Each row below is a small network's average activation on inputs in which a field has the value named, seen along a few directions.
Values that are neighbours, or in one group, have similar rows; names and order tell nothing.
(in the rows, 128 means zero)

Other fields shift rows strongly along two fixed directions, in all tables alike. That doesn't count.
These rows show it; all are for the same value of a field, averaged over different records:
[110 182 195 172 100 186 168 109  80 109]
[150 106  92 115 189 110 109 121 133 137]
[106 119 108 119 169  90  73 126 173  98]
[107 136 124 126 154 121  96 117 150  88]
[162 136 138 145 147 162 193 120  59 144]
[153  76  66  98 211  97 109 140 135 147]
[150 141 150 150 140 162 184 121  66 140]
[134 165 190 181 105 179 189 103  58 129]

Field M:
m10: [110 148  97 143  85 133 128 126 149 122]
m8: [164  85  13  82 171  87 106 145 120 161]
m6: [128 122 138 144  57 142 144 125 144 131]
m3: [141  93 119 106  95 108 109 156 162 161]
m13: [107 133 174 149 131 129 138 117 141 120]
m4: [118 111 110  95 170  86  78 138 225 126]
m7: [ 51 161 144 123  85 116  23 122 187  46]
m5: [203 107  91 111 170 148 199 119  23 182]
m2: [176 107 152 126  89 154 171 151  81 184]
m12: [ 74 160 219 134  54 116  89 140 182  94]
m9: [ 79 183 188 165  98 139 122 110 125  75]
m1: [109 130  85 110 109 118 127 146 132 131]
m11: [155  88  96  94 158 105 132 134 164 162]
M is arranged as a ring.
Question: A walk along M starts at m1 and steps to its neighbour m8. Put m6, m3, m12, m11 in the order it reaches them.
Answer: m11, m12, m3, m6
Question: List every value one step from m13, in the order listed.
Answer: m4, m9
Question: Fewest steps between m10 and m7?
Answer: 3

Field G:
g5: [173  81 107 109 164 112 139 141 125 162]
g11: [185  54  54  75 190  87 124 157 145 181]
g1: [ 97 100  81  79 131  65  30 143 227 100]
g4: [130 151 139 155 122 169 166 111  58 129]
g9: [ 97 159 174 144  68 140 121 129 156 111]
g7: [153 159 182 166 130 187 207 105  53 139]
g2: [ 47 190 215 162  80 121  61 116 201  55]
g3: [151 131 110 134 113 153 165 123  72 151]
g8: [127 122 102 127 117 129 152 132 125 143]
g10: [129 114 118 109 176 105 112 127 139 129]
g6: [120 146 126 149 117 138 131 126 108 110]
G is arranged as a line.
Question: A walk along G starts at g4 and steps to its neighbour g6. Put g1, g7, g3, g8 in the order it reaches them.
Answer: g3, g8, g1, g7
Question: List every value one step from g11, in the order listed.
Answer: g5, g9
